These are the activations of a small neural network, seen along a few directions. Each row is one input.
In each table, some parts of the input vary, and every possible input appears once, in random order.
A made-up example of a description, with smaller parts first: one of 5 places around a ring, together with either a single point or one of 11 places around a ring or (one of 2 separate values, together with one of 6 places along a line).
Shared parts are said once, and a part with two or three values counts as separate values.

Other details of the inputs vary at random and push rows far along two fixed directions, the same in every table; ignore that.

Rows:
x1: [  8  -7  -1 -22  25  18  -1   4  -2   4   8]
x2: [-12  12  13 -10  22   4  21  -1 -11   5  -2]
x3: [  6   2  -7  18 -20  -6  -9   2   4  -8   0]
x4: [ 11  -5  -3  -8  37  27 -35  14  22 -11   6]
x5: [  2  -6  -2  11  -1   0 -17  13  19  -8  -2]
x6: [-10  11  12  -7  23   2  17  -7  -5   1   0]
x7: [-16  19  19 -10 -10 -12  43 -18 -29   6  -8]
x8: [ -3  -9  -9  20 -30 -28  15  -5  -5   5  -5]
x9: [  5 -13 -11  12 -15  -8  -1   3   8   1   4]
x10: [ 23 -20 -15  -5   7  14 -39  16  13  -3   7]
x11: [-7 -4 -4 20 -9 -8 -7  4 14 -4 -3]
x12: [ 21 -11   1 -35  43  28 -20   3  -1  -3   9]
x13: [-24  14  17   4   1 -17  47 -15 -20   7  -7]
x14: [ 10  -7  -3 -10  33  29 -34  20  18  -9   3]
x15: [ -1 -10 -10  32 -28 -12 -23  19  24  -6  -5]
x16: [  6 -10 -11   7  -9 -12  -5  -3   4   1   0]
x17: [ -5  -1   0  16 -13  -9  -5  12  11  -2  -3]
x18: [-14  13  16 -19  22   4  18  -2  -9   6  -2]
x19: [ -4  10   8  -2 -12  -6  13  -4 -12   0  -2]
x20: [-14  19  20  -9  -7 -14  44 -20 -27   3  -5]
x21: [ -3  13  14 -20  13   6  15 -15 -13  -2  -2]
x22: [  3   4   8 -15  38  20  -6   7   4  -5   3]
x23: [  3  16  13 -31  34  23  10  -6 -19  -1   3]
x24: [ -8   7  -2  18 -39 -19   7  -4  -4   2  -6]
x25: [  4   3   4 -25  48  33 -21  11   7  -2   5]
x26: [ 18   0  -2 -24  35  35 -33   3   9 -13   6]
x27: [ 20 -19 -18  -2  12  13 -33  16  20  -7   7]
x28: [ 21 -13  -9 -28  31  27 -35  10   6   1   9]
x29: [  5   0  -3  12 -21  -6 -10   2   6  -8  -3]
x30: [-17  14  16 -31  18  -9  53 -24 -39  20  -4]
x31: [ -6  -2  -4  21 -10  -6  -6  11   9  -2  -3]
x32: [-19  18  11  -3 -14 -13  38 -20 -28   9  -7]
x33: [  9  -6  -2 -10   8   5   2  -7   2   5   7]
x34: [-10  -6  -7  36 -33 -23  -5   4  18  -4  -7]
x35: [  2   2   9 -36  41  18  17 -12 -11   6   8]
x36: [ 16  -2 -14   0   5  22 -43  14  15  -9   6]
x37: [ 15 -18 -13  10 -16  -1 -20   9   9   3   6]
x38: [  2  12  12 -30  30  24   8  -6 -17  -2   0]
x39: [-10  -5 -11  16 -29 -25  16  -3  -5  12  -3]
x40: [ -4  -4  -1  20 -14 -12  -7  10  15  -6  -2]
x41: [ 13 -14 -12   2 -10   2 -20   5   8   6   6]
x42: [-26  12  18   3  -1 -17  47 -15 -20   7  -9]
x43: [ -1   6  -8  21 -30 -11  -6   1   0   0  -1]
x44: [  7  -3  -2 -18  39  32 -33  16  16  -5   4]
x45: [  7 -12  -8   6 -11 -10  -6  -4   3   2   3]
x46: [-7  2 -4 16 -7 -6 -7  9  9  2 -1]
x47: [ -2  17  12 -18  20   8  18 -16 -16  -1   2]
x48: [ -7  -6  -9  18 -24 -26  17  -8  -1   6  -2]
x49: [-26  17  27 -16  17  -8  55 -19 -26   8 -10]
x50: [ 11  -3   7 -29  30  19   9  -6  -7   5   8]
x51: [  5   0  -6  16 -18  -3 -10   1   3  -8   0]
x52: [ 10   7  10 -31  34  28  -7  -3  -6  -9   1]
x53: [  2 -12 -14  20 -29 -21  -1   4   1   4  -3]
x54: [ 26 -15  -4 -26  33  29 -28   7   8  -3  11]
x55: [ 21 -17 -19   2  -2  14 -39  16  22   1  10]
x56: [  9  -7 -15  33 -41 -15 -30   8  23 -12   1]
x57: [ 10  -3 -11  15 -16   4 -24  10   8  -9   1]
x58: [  8  -9 -17  33 -40 -12 -30   6  21 -12  -3]
x59: [  4  11  14 -37  36  28   3  -5 -15  -3   0]
x60: [  9 -14 -15   5  -4  -1 -15  11   9   1   3]
x61: [  7   0   8 -31  29  18  14  -6 -13   9   7]
x62: [ -8  -3  -3  29 -25 -21  -4   5  17  -4  -3]
x63: [  9 -13  -9  11 -18  -9  -7  -4   7   4   5]
x64: [-25  13  19   3  -4 -21  42 -16 -13   7  -9]
x65: [ -2   5  -5  16 -32 -13  -6   2   2  -1  -2]
x66: [-26  13  19   0  -3 -16  45 -12 -20   9 -11]
x67: [-19   4   2  19 -23 -19  14  -1   0   6  -9]
x68: [  0   0 -10  29 -34 -16  -7  -4   6  -7  -2]
x69: [-27  16  18  -2  -5 -18  42 -12 -18  12  -9]
x70: [  2 -11 -15  13 -20  -9  -7   5   8   7   4]
x71: [ -8  11   6  -5  -9  -2  12  -9 -13   3  -5]
x72: [  0  -1  -5  21 -29 -11  -2  -2   1  -7  -4]
Each input here is: one of 4 places along a line, together with either one of 6 places around a ring or (one of 2 separate values, together with one of 6 places along a line).
Question: Changing only the place on the line of 4 turns x49 into x66. The same change can be made to x20. Which row results?
Answer: x19
Question: Changing only the place on the line of 4 turns x2 into x22. The same change can be made to x31. Which row results?
Answer: x13
Question: Change only the choice among 2 separate values in x69. List by row number the other rows that result.
Answer: x24
Question: Change only the place on the ring of 6 in x48. List by row number the other rows that result.
Answer: x16, x33, x35, x45, x63
Question: Change only the place on the ring of 6 in x41. List by row number the other rows that result.
Answer: x28, x30, x39, x55, x70
Question: Start at x24 and move only the place on the line of 4, one step at a time. The first step leads to x7. Which rows follow, in order?
Answer: x29, x21

Rows:
x73: [-14  -4   5   2  -4 -18  32  -7  -8  14  -2]
x74: [ 10  -9   4 -39  59  31 -12   8   4   3   8]
x75: [ 12 -13 -17  20 -28  -6 -26  13  14  -3   2]
x76: [ 19  -1   3 -38  51  37 -17   1  -2  -4  10]
x77: [  7   2   5 -17  30  21 -16   6   9  -8   3]
x78: [-6 -7 -3  2  5 -7 11  0  0 10  2]
x79: [ 5  1 -1 -9  6  5 -1 -5 -4  2  3]
x80: [ -8   6   2   1 -13 -12  25 -10 -18   9  -2]
x81: [-1  0  0 -2 -9 -5  8 -5 -8  4 -1]
x82: [  0   5   6 -20  13   6  14  -7 -16   5   0]
x83: [-6  4  7  6 -3 -6 11 -2 -1 -3 -3]
x84: [ 15 -10 -14   5  -3   7 -28   7  14  -6   6]
x85: [-14  11  12  -1  -2  -7  24  -5 -13   4  -5]
x86: [ 13 -14 -16  20 -26  -7 -25   8  17  -6   3]
x87: [ -9   5   5   7 -10  -7   8   0  -1   0  -5]
x88: [-8  7  3  4 -1 -1  5  0 -2  1 -3]
x89: [ 0  1  1 -2 -9 -7  9 -7 -6  4  0]
x90: [-1  3  5 -3 12  5  1  1  1 -5 -2]
x91: [-10   9  10  -1   0  -5  14  -5  -5   1  -4]
x92: [  6  -3  -8  10   1   8 -29  12  19  -8   2]
x93: [  6  -8 -12  21 -16   0 -33  17  22  -9  -2]
x94: [ 12 -14 -17  20 -25  -7 -26   8  16  -6   2]
x95: [-11  10   6   1   1  -2  14  -2  -8   3  -3]
x96: [ 3 -2  0 -1 -4 -4  8 -6 -7  1  1]
x97: [-11   8   8   1  -1  -7  13  -5  -5   1  -4]
x98: [  3   8  13 -32  46  27  -4  -1  -2  -6   2]
x99: [ 13 -12 -19  17 -20   1 -32  12  17  -4   4]
x100: [-16  11   9   6  -7 -13  26 -11 -10   3  -5]
x101: [ 0  1  0 -1 -8 -7  8 -7 -7  3  0]
x102: [-11   9   8   0   0  -4  14  -1  -8   1  -5]
x103: [  1  -3   0   5 -13  -9  10  -6  -6   1   0]
x104: [ -8   3   3   6 -23 -17  22 -10 -13   8  -3]
x105: [  8  -5  -9  12   2   8 -27  13  18 -10   2]
Question: What do these inputs look like to the network?
Answer: one of 3 separate values, together with either a single point or (one of 2 separate values, together with one of 5 places along a line)
Question: Changing only the choice among 3 separate values turns x81 into x99. The same change can be made to x94. Which row results?
Answer: x84
Question: Change only the choice among 2 separate values in x79. List by row number the other rows that result.
Answer: x92
Question: Change only the choice among 3 separate values in x73. List by row number the other rows that result.
Answer: x74, x78

Rows:
x106: [-17  13  14   0  -5 -14  15  -3   1   3  -8]
x107: [ 20 -15  -9 -16  24  25 -28  16  14   1  14]
x108: [-22  10  -4  35 -24 -12   6   4   4   0 -10]
x109: [ 11 -14  -6  23   3   8 -41  25  33 -22   1]
x110: [ -8   0   3 -18  14  -8  30 -20 -17  10   0]
x111: [  3 -14 -15  34 -41 -26   3   1  10  10   2]
x112: [ 23  -1  -1 -18  21  29 -28   4   6  -7  11]
x113: [-27  25  22 -18  20   2  27 -12 -16   9  -4]
x114: [ -8   0   7 -20  11  -3  33  -7 -21  14  -1]
x115: [-11   1  11 -25  20  -4  33 -12 -28  16  -3]
x116: [-16  16  10  13   7  -9  21   1  -6  -5  -7]
x117: [  1  -2 -13  23 -39 -22  -2 -10   1  -6  -4]
x118: [ -5  10  12 -20   6  -1  22 -13 -28   4  -7]
x119: [  0  -1  -8  20 -41 -17   4   2  -5   0  -6]
x120: [ 22 -23 -23  10  -1   8 -40  12  27  -3  10]
x121: [  7  -5  11 -18  33  26 -23  12  19 -12   0]
x122: [ 21   2   2 -32  38  34 -25  -3   0  -9  12]
x123: [  6  -4 -12  27 -47 -15  -7   5   6  -2   1]
Question: What do these inputs look like to the network?
Answer: either one of 6 places around a ring or (one of 2 separate values, together with one of 6 places along a line)
Question: Change only the place on the line of 6 in x120. List by row number the other rows that result.
Answer: x107, x110, x111, x114, x115
Question: Change only the choice among 2 separate values in x110. List by row number the other rows that result.
Answer: x117

Rows:
x124: [  1  13  23 -52  41  19  41 -29 -36   9   5]
x125: [-22  21  20  -6  16  -1  36 -11 -15   1  -5]
x126: [ -5  -4 -12  22 -43 -24   8  -3  -8   9  -3]
x127: [-24  20  26 -10  13  -5  40 -10 -18   4  -9]
x128: [ 23  -9 -12 -22  24  32 -41  15  10  -1  12]
x129: [  3 -14 -11  23 -41 -29  13 -10  -1   5   2]
x130: [  4  -3 -12  24 -48 -24   3  -4  -4   4   0]
x131: [-19   7  -1  36 -30 -24  12   1   4  -4  -9]
x132: [  5 -10 -12  23 -45 -24   5 -11  -3   1  -2]
x133: [ -9   3  11 -24  13 -11  47 -21 -31  17   0]
x134: [ 26  -5  -9 -26  24  28 -32   6   2  -6   9]
x135: [-17   6  -3  40 -32 -24   2   2  13  -3  -6]
x136: [-24  19  24 -12  12  -7  35 -11 -16   3 -11]
x137: [  4   5   1  -8  37  26 -31  11  18 -12   2]
x138: [ 12  -8   1 -24  19   7   8 -12 -10   3   7]
x139: [  0  -4  -8  31 -17  -4 -26  19  22 -13  -5]
x140: [ 22 -16 -12 -21  27  30 -37  16  15   2  11]
x141: [ 24 -16 -11 -22  28  21 -26  10  11   1  12]
x142: [  3  -6 -11  36 -21  -2 -34  23  30 -14  -2]
x143: [-26  22  27 -15  14  -6  40 -12 -17   5  -9]
x144: [ 21 -16 -13 -21  27  28 -35  14  12   1   8]
x145: [ -1  -5  -6  29 -19  -6 -27  19  23 -12  -6]
Question: Changing only one part turns x129 into x138. The same change can be made to x124. Which row results?
Answer: x132
Question: What do these inputs look like to the network?
Answer: one of 2 separate values, together with either one of 5 places along a line or one of 6 places around a ring
